A small network was shown many inputs. Here are its activations along a few directions, one row for each input.
In each table, some parts of the input vary, and every possible input appears once, in random order.
Descriptions start from the smaller parts, as in this example, which fits no table here: one of 3 separate values, together with either a single point or one of 11 places along a line or (one of 6 places along a line, together with one of 8 places around a ring).
Shared parts are said once, and a part with two or three values counts as separate values.
In the rows, 128 means zero.

A family of inputs:
row 1: [135 126 135 145  64 136  59  88 163 203 139 157  89 184 138]
row 2: [114 145 176 140 125 146 135 124 117  91 119 103 119 160 102]
row 3: [160 127  91 144 132 111 122 156 124 115 129 127 148  94 186]
row 4: [139 133 110 141 165 115 130 124 139 120 127 106 140 100 157]
row 5: [103 136 147 122 133 148 124 132 118 110 140 137 150 145  77]
row 6: [118 159 163 131 124 177 156 131 124  97 104 111  98 153 105]
row 7: [137 159 151 131 138 127 136 114 132  90  95  93 104 137 122]
row 8: [113 104 120 106 163 112 147 123 126 125 135 125 147 105 140]
row 9: [152 147  99 151 121 114 105 171 125 120 108 112 144 130 173]
row 10: [164 166 172 131 149 166 147 134 134  96 106  97  99 132 128]
row 11: [129 116 152 111 147 114 168 104 120 108 122 131 122  92 124]
row 12: [142 106 138 122 165 121 140 119 127 116 125 141 149  93 127]
row 13: [142  91 121 119  97 110  83  61 151 219 149 179 102 106 151]
row 14: [163 118 121 129  91 118  69  59 167 204 148 157  91 112 169]
row 15: [123 104  88 115 122 100 140 148 113 130 121 146 154  88 170]
row 16: [129 144 163 143 134 139 149 135 112 106 148 135 128 143  84]
row 17: [118 151 158 118 122 175 167 134 118 102 134 139 106 143  75]
row 18: [107 119 121 123  49 134  74  78 156 211 154 183  94 168 106]
row 19: [114 133 118 143 139 131 134 154 129 131 149 130 151 152 101]
row 20: [129 135 102 159 105 129 110 179 116 121 119 126 151 154 154]
row 21: [120 125 160  99 136 160 176 138 117 116 137 142 104 108  85]
row 22: [162 142 155 138 161 125 148 110 128  92 128 113 116  95 142]
row 23: [106 130 104 128  99 130 121 175 107 126 149 147 160 144 123]
row 24: [124  96  90 121 140  91 152 129 115 132 122 127 150 104 157]
row 25: [113 127 101 148 107 119 127 150 122 121 108 100 145 172 138]
row 26: [105  93 131 103  73 123  74  79 140 220 166 185  97 130 114]
row 27: [105 122 111 134 115 119 131 155 110 132 149 123 161 156 109]
row 28: [114 102  92 111 105 111 137 176 113 134 140 152 150 113 136]
row 29: [110 119 151 113 137 122 159 129 110 115 137 139 118 109  87]
row 30: [112  96  92 120 126 100 146 155 110 138 139 134 147 126 121]
row 31: [125 145 127 124 146 124 116 134 144 111 110  81 135 149 139]
row 32: [154 138 130 138  81 119  51  78 167 207 128 143  85 151 156]
row 33: [130 142 140 148 144 149 115 139 128  99 112 118 136 162 113]
row 34: [136 124  99 129 147 104 129 127 119 116 129 102 146 108 169]
row 35: [133 151 130 125 143 133 114 119 143  97  88  98 127 139 125]
row 36: [114 107 115 127 155 115 140 156 122 140 150 135 147 118 109]
row 37: [ 99 134 133 139 128 138 121 142 134 117 119  96 144 169 119]
row 38: [128 143  97 142 126 100 119 139 128 127  96  86 140 139 157]
row 39: [141 152 150 116 149 158 163 106 131  96 111 113  98  88 133]
row 40: [159 132 131 131 166 132 126 115 138  95 121 119 136 101 142]
row 41: [111 108 134 105 138 129 140 134 126 120 132 143 141 115  91]
row 42: [149 127 158 114 169 153 175 123 114 109 130 144 109  89 124]
Describe the family of inputs behind these rows.
Answer: one of 6 places around a ring, together with either a single point or one of 6 places along a line
Changing only the place on the ring of 6 turns row 18 into row 14. The same change can be made to row 5. Which row results?
Answer: row 40
Changing only the place on the ring of 6 turns row 37 into row 31. The same change can be made to row 6. Which row results?
Answer: row 10
Which other rows does row 29 become when the place on the line of 6 takes its other values? List them by row number.
Answer: row 21, row 28, row 30, row 36, row 41

A family of inputs:
row 43: [121 152 143 134 111 130  89 104 152 123  94  83 112 160 124]
row 44: [147 124 145 150 180 119 164 137 107  99 138 121 139  94 128]
row 45: [123 112 123 146 159 117 156 152 105 140 151 126 142 130 112]
row 46: [117 141 154 119 111 163 150 142 114 120 153 142 116 136  92]
row 47: [ 97 123 136 121 119 120 117 122 126 117 139 127 140 142  90]
row 48: [105 129 131 119 116 131 103 106 149 132 115 121 144 152 105]
row 49: [145 111 130 135 178 121 161 141 118 121 142 128 145 116 114]
row 50: [133 127 111 165 124 116 120 126 138 145 115 105 127 169 142]
row 51: [119 129 169 112 168 132 150 121 116  81 120 114 128 100 105]
row 52: [150 147 119 171 129 119 102 128 139 140 112  92 115 158 146]
row 53: [120 113  81 136 111  97 120 175 112 121 142 142 165 121 149]
row 54: [125 119  77 134 117 112 102 168 133 139 120 136 165 132 166]
row 55: [136  81  71 105  71  95  75  88 151 215 152 180 117  86 187]
row 56: [145 173 156 143  90 163  99 119 142 130 106 110  86 170 127]
row 57: [124 114 117 156 143 108 129 147 108 142 149 139 140 147 113]
row 58: [121 108  90 122 131 106 149 177 103 125 137 131 167 109 147]
row 59: [134 104 146  97  55 136  88  46 160 218 146 196  67 121 122]
row 60: [143 145  81 141  98 103  93 150 139 120 103  98 150 140 187]
row 61: [147 135 108 125 174 120 174 166 108  84 103 104 143  76 165]
row 62: [127 146 143 129  93 165 111 118 139 137 129 146 122 160 107]
row 63: [122 131  75 140 100 102 107 161 140 127 113 112 153 147 185]
row 64: [134 119 110 162 137 125 114 137 136 152 129 128 140 148 123]
row 65: [114  90 133  96  79 110  78  40 168 212 137 170  85 108 124]
row 66: [123 158 146 136  86 159 114 121 143 133 120 123 101 178 126]
row 67: [121 136 151 125  98 152 125 132 112 128 143 154 114 159  93]
row 68: [110 126 151  95 164 132 146 123 131  99 138 122 143 115  95]
row 69: [119 147 158 104 176 140 168 104 125  68 103  95 125 102 108]
row 70: [140 110  99 115 156 112 152 178 117 110 133 132 164  91 150]
row 71: [146 118 116 124 160 107 158 166  97  91 121 128 161  79 165]
row 72: [136 140 161 104 134 166 153 130 124 103 145 146 121 127  96]
row 73: [149 140 140 143 201 129 180 135 110  98 115 103 121 102 132]
row 74: [ 95 122 141 110 135 129 144 129 123 113 142 116 141 125  88]
row 75: [136  91 106 127  98 100  86  57 151 231 162 182  95 109 153]
row 76: [100 133 136 127 111 128 105 109 151 129 101  96 122 170 120]
row 77: [143 163 173 119 154 181 171 127 116  77 111 118  89 112 110]
row 78: [141 147 181 117 142 165 157 128 105  88 128 142 106 116 111]
Describe the family of inputs behind these rows.
Answer: one of 4 places along a line, together with either a single point or one of 8 places along a line
Changing only the place on the line of 4 turns row 65 into row 55. The same change can be made to row 48. Which row results?
Answer: row 54
Which other rows does row 47 become when the place on the line of 8 takes its other values? List them by row number.
Answer: row 43, row 48, row 51, row 68, row 69, row 74, row 76
Start at row 56 and move only the place on the line of 8, one step at a time. The first step leads to row 66. Which rows follow, in order?
Answer: row 62, row 67, row 46, row 72, row 78, row 77

A family of inputs:
row 79: [142 136 155 137  58 146  68  32 179 223 131 167  43 162 125]
row 80: [125 126 120 159 146  94 115  94 130 150 116  93 120 151 140]
row 81: [180 174 167 161 171 170 164 146 112  73 105 102 105 140 145]
row 82: [147 104  80 138 115 116 141 170  99 160 165 171 137  94 163]
row 83: [136 123  89 110  99  97  96 137 140 128 110 131 152 102 186]
row 84: [109 130 160 103  28 167  65  71 161 212 147 180  77 189  86]
row 85: [108  87 120 120 156  93 155 119 108 149 156 155 146 108 115]
row 86: [100 113  97 135 115 121  96 161 136 146 129 118 156 176 103]
row 87: [114 123 151  78  48 143  60  32 175 194 124 168  60 115 138]
row 88: [141  99  95 130 127  95 126 164  99 163 160 173 153  96 148]
row 89: [130 172 177 134 138 191 161 196  99  53 122 120 136 166 100]
row 90: [133 120 160 112 174 139 200 146 105  91 154 141 119  90  98]
row 91: [153 135 166 123 181 165 194 172  88  74 149 157 129  89 118]
row 92: [127 144 135  96 160 135 136 109 140  85 106  94 134  90 124]
row 93: [119 136  84 147  69 139 115 188 120 141 134 138 149 171 147]
row 94: [132  82  99 120 156 107 143 144 124 167 155 160 153 103 130]
row 95: [136 132 134 167 158 103 120  93 128 121 110  95 125 137 115]
row 96: [113 121 130 105 138 104 119  95 131  96 101 101 148  91 131]
row 97: [153 158 163 149 163 144 166 120 128  98 108  83  99 134 129]
row 98: [122 109  91 103 127 104 111 118 157 135 100 119 148 105 161]
row 99: [100 113 112 101 129  90 115  91 142 118 107 110 140 109 148]
row 100: [101 157 166 126 132 160 158 169 111  77 125  99 125 160  76]
row 101: [128 116 142 118 189 135 170 136 110 113 163 140 138  88  88]
row 102: [ 73 120 117 133 114 106 108 136 119 130 131 114 148 182  88]
row 103: [157 160 158 100 153 167 159 147 119  43  97 112 124  93 154]
row 104: [123  91 158 100  68 155  94  56 143 225 176 210  74 114 107]
row 105: [124  92 139 124 169 105 157 120 107 118 159 151 154  94  99]
row 106: [149 158 143 155 178 138 141 108 134 115 114  86 116 135 114]
row 107: [143 131  76 116  87 120 116 146 137 126 112 129 137 100 203]
row 108: [163 140  84 177 102 121 120 145 136 155 120 120 116 142 193]
row 109: [139 120  99 164 143 107 108 120 148 170 107 102 127 143 152]
row 110: [131 147 156  88 145 143 165 122 134  69  98  92 118  91 140]
row 111: [156 131  96 172 117  96  95 135 141 155 120 121 129 143 173]
row 112: [ 89 127 140 137 125 121 122 136 122  98 129 117 160 169  72]
row 113: [100 150 150 129 148 156 140 152 130  92 136 107 149 164  70]
row 114: [113 130  98 141  82 115  87 182 116 144 134 132 163 170 130]
Changing only one part turns row 108 into row 107. The same change can be made to row 106. Which row results?
Answer: row 92
Describe the family of inputs behind these rows.
Answer: one of 4 separate values, together with either a single point or one of 8 places along a line
Which other rows does row 112 become when the place on the line of 8 takes its other values? List them by row number.
Answer: row 86, row 89, row 93, row 100, row 102, row 113, row 114
Which other rows does row 100 become when the choice among 4 separate values takes its other values? List them by row number.
Answer: row 90, row 97, row 110
Which other rows agree with row 94 in the choice among 4 separate values? List them by row number.
Answer: row 82, row 85, row 88, row 90, row 91, row 101, row 104, row 105

A family of inputs:
row 115: [139 192 213 125 210 197 175  80 134  56  62  63  94 117 133]
row 116: [188 144 115 129 215  86 173 124  88  34 130 116 165  16 212]
row 117: [153 106 109 109 180  80 213 197  89  88 125  99 164  44 166]
row 118: [131 185 165 144 142 192 166 145 138  52 121 108 127 171  42]
row 119: [111 189 204 140 112 153 152 179  71  69 149 121 148 200  38]
row 120: [118  96 113 142  74  90 132  52 118 227 147 175 126 120 104]
row 121: [136  95 113 142 119  80  73  59 164 228 152 110 118 142 126]
row 122: [114 178 177 108 167 171 190 135 125  56 107  64  72 142  90]
row 123: [ 86 127  76 149 185 102 165 248  49 110 179 176 186 136 115]
row 124: [108  65 154  67  80 124 129  54 145 204 167 209 117 117 114]
row 125: [174 115 106 150  75 104  35  90 181 212  90 144  79 170 165]
row 126: [ 92 111 160  38  87 151  69  49 165 185 167 208  86  76  97]
row 127: [141  84  75 152 191 138 175 216 120  95 133 129 194  86 115]
row 128: [136 118  98 171  13 173  40 134 158 193 139 165  46 176 200]
row 129: [ 92 115  42 156  67  79  33 159 174 109  52  33 197 207 204]
Describe the family of inputs behind these rows.
Answer: either a single point or one of 6 places along a line or (one of 2 separate values, together with one of 4 places along a line)
Which other rows does row 127 become when the choice among 2 separate values takes its other values? List them by row number.
Answer: row 118
